A small network was shown many inputs. Here are its activations along a few directions, one row for each input.
In each table, some parts of the input vary, and every possible input appears once, in random order.
Descriptions start from the smaller parts, as in this example, which fits no table here: one of 6 places along a line, together with either a single point or one of 9 places around a ring or (one of 2 separate values, together with one of 5 places around a ring).
Shared parts are said once, and a part with two or three values counts as separate values.

Other details of the inputs shift rows strongly along two fixed directions, in all tables alike. That doesn't count.

Rows:
r1: 5, -28, -47, -9, 5, 51, 21, -18, -6, -15, -4, 26, -25
r2: 1, -3, -11, 8, -5, 15, 2, -11, 5, -3, 5, 1, -12
r3: -7, 5, 2, -15, -20, -3, -18, 4, 3, 0, -4, -1, 43
r4: 2, 2, -2, -6, 10, -2, 5, 8, 2, -9, -2, 3, -2
r5: 1, -11, -11, -8, -3, 8, 8, 3, -1, -7, -1, -2, -12
r6: -15, 1, 30, 22, 8, -21, 10, 12, 17, -6, 0, -10, -22
r7: -4, -19, 16, 37, 10, 2, 15, -4, 20, 1, 7, 11, -49
r8: 10, 14, -24, -23, -21, -6, -16, 9, -5, 10, 9, -20, 32
r9: 16, 16, -17, -31, -5, -3, -13, 12, -20, 7, 4, -15, 36
r10: -25, 24, 64, 17, -16, -60, -25, 29, 20, 6, 1, -23, 36
r11: 2, -14, 50, 43, 9, -14, 12, -5, 7, 3, 3, -3, -52
r12: 12, 6, -13, 3, -1, 0, -6, 6, 0, 10, 0, -2, 8
r13: 21, -26, -47, 2, 4, 56, 13, -24, -12, -2, -3, 30, -26
r14: 2, -48, -7, 8, -4, 28, 9, -9, 3, -4, -4, 36, -26
r15: -12, 4, -5, -15, -15, -11, -15, 3, -1, 10, -4, 5, 41
r16: -19, 21, 75, 34, 19, -47, -1, 1, 8, 5, 1, -21, -20
r17: 8, -20, -24, -7, 13, 40, 18, -17, -9, -18, -5, 25, -25
r18: 6, 24, -24, -17, -9, -5, -16, -1, -11, 15, -2, -11, 36
r19: 11, 27, -15, -27, -3, 2, -16, 5, -16, 1, 1, -16, 42
r20: 17, 14, -40, -31, 1, 10, -12, 13, -15, 8, 1, -3, 39
r21: -12, 26, -9, -20, -8, -21, -8, 7, -3, 2, -2, -20, 35
r22: -16, 7, 31, 26, 3, -23, 3, -7, 14, 7, 6, -9, -21
r23: 7, -8, -1, -12, 6, 8, 9, 0, -7, -9, -2, 6, -12
r24: -12, -11, 29, 20, 23, -5, 19, -14, 5, -11, -6, 13, -43
Description of these inputs: one of 4 separate values, together with either a single point or one of 5 places around a ring.
The inputs of r22 and r7 match in every part but the choice among 4 separate values. If r18 is changed in the same way as r22 into r7, which row does it become? -> r12

Rows:
r25: 7, 13, 28, 3, -8, -25, -7, 14, 2, -1, 5, -33, 3
r26: 2, -39, -32, 15, -13, 46, 11, -22, 3, 7, 3, 32, -29
r27: -2, 17, -19, -30, -1, 0, -2, -4, -5, -6, 1, -7, 20
r28: -7, -10, 31, 28, 25, -1, 26, -9, 0, -10, -7, 8, -47
r29: -13, 4, 63, 34, 22, -23, 13, -2, 12, -13, 7, -7, -37
r30: 1, -33, -26, -2, 2, 25, 9, -5, 1, -8, -6, 37, -5
r31: 27, 3, -66, -38, -4, 32, -9, -13, -18, 7, 3, 4, 24
r32: 4, -23, -20, 15, -9, 15, 7, -3, 12, 9, 3, 23, -15
r33: -12, 20, 1, -27, -17, -34, -27, 26, -2, 9, 4, -15, 64
r34: 2, -35, -21, 17, -4, 21, 9, -3, 9, 14, 7, 28, -32
r35: -13, -13, 41, 47, -9, -11, 7, -5, 26, 4, 3, 8, -35
r36: 6, 17, -17, -27, 0, 0, -5, -4, -11, -3, 4, -5, 24
r37: 21, -17, -68, -4, 8, 47, 15, -15, -15, 5, -3, 19, -24
r38: 12, -6, -7, -4, 12, 18, 5, -14, -9, -1, 1, 13, -19
r39: -16, -2, 42, 23, 22, -9, 18, -5, 15, -16, 4, -1, -42
r40: 1, 29, 16, 13, -1, -23, -12, 8, 7, 5, 14, -28, 5
r41: -13, 20, 14, -3, 10, -13, 6, 8, 5, -9, -3, -17, 3
r42: 3, -6, -8, -4, 14, 11, 15, -14, -11, -6, -3, 12, -18
r43: -17, -6, -9, -18, -6, -10, -7, 13, 5, 1, -1, 6, 21
r44: -20, 12, 62, 25, -16, -40, -16, 5, 15, 11, 2, -27, 15
r45: 2, 53, 7, -12, -17, -44, -30, 12, 0, 13, 13, -47, 46
r46: -8, -33, 30, 34, 8, -5, 9, -1, 17, 11, 4, 17, -43
r47: 1, -9, 33, 32, 26, 7, 17, -4, 2, -6, -3, 8, -48
r48: -9, 36, 73, 20, 9, -49, -13, 15, 9, 0, 8, -34, 5
r49: 17, -1, -62, -45, -24, 31, -22, 3, -17, 5, -9, 20, 63
r50: 0, -36, -55, -19, -1, 40, 11, -7, 1, -10, -9, 41, -1
r51: -5, 24, -21, -37, -28, -13, -29, 15, -5, -1, -5, -9, 79
r52: 9, 40, -3, -21, -7, -23, -25, 14, -5, 9, 10, -37, 50
r53: 30, -5, -60, -47, -12, 36, -6, 6, -26, -4, -3, 5, 28
r54: -29, 30, 23, -20, -26, -39, -27, 14, 5, -1, -3, -31, 63
r55: -1, -22, 35, 21, 11, 1, 23, -2, 3, -19, 1, 4, -50
r56: 16, -23, -20, 11, -3, 25, 14, -5, -1, -5, 7, 6, -44
r57: -16, -4, 62, 24, 8, -26, 18, 6, 16, -20, 0, -16, -45
r58: -2, 35, -29, -46, -8, -13, -10, 6, -14, 0, -4, -21, 51
r59: -17, -1, 39, 25, 23, -14, 25, -5, 8, -11, -8, -4, -44
r60: -13, 24, -24, -41, -27, -13, -26, 14, 2, -3, -8, -11, 75
r61: 3, 46, 14, -16, -8, -43, -23, 11, -7, 14, 2, -44, 45
r62: 16, 13, -50, -19, -6, 12, -6, -7, -15, 11, 3, -6, 13
r63: 23, -26, -72, 2, 12, 62, 18, -17, -11, 1, 2, 28, -37
r64: -15, -12, 64, 47, -2, -23, 3, -3, 25, 1, -2, 1, -28
r65: 25, -30, -62, -5, 18, 62, 18, -18, -13, -1, -3, 29, -31
r66: 18, 18, -39, -37, -2, 10, -11, -1, -25, 8, -4, -3, 35
r67: -7, -33, -19, -2, -5, 33, 6, -17, -7, -7, -5, 31, -5
r68: -11, 31, 27, -16, -27, -35, -35, 16, -5, 11, -2, -29, 68
r69: -14, 30, 52, 15, 11, -38, 0, 14, 6, -6, 1, -28, 4
r70: -2, -25, 20, 29, 2, -2, 7, -3, 18, 4, -2, 17, -25
r71: 23, -21, -59, -10, 13, 46, 15, -16, -18, 4, -8, 19, -19
r72: -2, -1, 45, 32, 23, -12, 16, -3, 0, -1, -8, -1, -42
r73: -13, -23, 51, 33, 10, -18, 3, 7, 12, 6, 1, 15, -33
r74: 5, -25, -8, 5, 1, 15, 2, -1, 2, 1, -7, 31, -6
What is each input in this table made of? -> one of 5 places along a line, together with either a single point or one of 4 places along a line or one of 5 places around a ring
The inputs of r36 and r45 match in every part but the place on the line of 5. If r51 is changed in the same way as r36 into r45, which row does it become? -> r35
The inputs of r32 and r70 match in every part but the place on the line of 5. If r63 is changed in the same way as r32 into r70, which row does it become? -> r65
Change only the place on the line of 4 in r60. List by row number the other rows that result. -> r43, r50, r54

Rows:
r75: 2, -6, -44, -31, -16, 13, -2, 0, -2, -9, 4, 3, 26
r76: 0, 36, -30, -43, -20, -6, -22, 21, -8, -9, 3, -26, 52
r77: -16, -28, 4, 21, 9, 12, 14, -17, 14, 3, -6, 31, -32
r78: -4, -16, 40, 19, 12, -10, 9, 1, 6, -17, 0, 9, -18
r79: -17, 22, 23, 1, -5, -22, 1, 3, 3, -3, -3, -5, 23
r80: 19, -11, -18, 19, 27, 30, 19, -33, 1, 3, -1, 25, -61
r81: 18, -1, -87, -42, 6, 53, 4, -14, -26, 5, 0, 14, 27
r82: -4, 32, 62, 10, 6, -45, -5, 17, -2, 2, 7, -37, 4
r83: -13, 9, 41, 4, -5, -40, -14, 26, 8, 6, 1, -7, 23
r84: -10, -17, -4, 8, 19, 23, 23, -18, -4, -12, -9, 24, -40
r85: 6, -13, -41, -6, -21, 33, -8, -13, -8, 13, -6, 26, 21
r86: -15, -15, 22, 17, -5, -21, 3, 7, 25, 2, -1, 2, -16
r87: 13, 14, 46, 32, 22, -17, 2, 6, -1, 1, 0, -19, -32
r88: 4, -25, -12, 15, 16, 22, 21, -10, -1, -9, 4, 2, -47
r89: -2, -21, 5, 19, -21, 13, 2, -4, 13, 5, 9, 11, -14
r90: 3, -9, 5, -5, -16, -5, -23, 8, -2, 14, 0, 1, 29
r91: 18, 29, -18, -6, -4, -7, -6, 9, -6, 6, 8, -28, 10
r92: 2, 21, 7, -33, -5, -25, -18, 11, -9, -3, -10, -27, 44
The inputs of r86 and r83 match in every part but one. If r76 is changed in the same way as r86 into r83, which row does it become? -> r92
What is each input in this table made of? -> one of 3 separate values, together with one of 6 places along a line
Change only the place on the line of 6 in r84. List by row number the other rows that result. -> r77, r79, r80, r81, r85
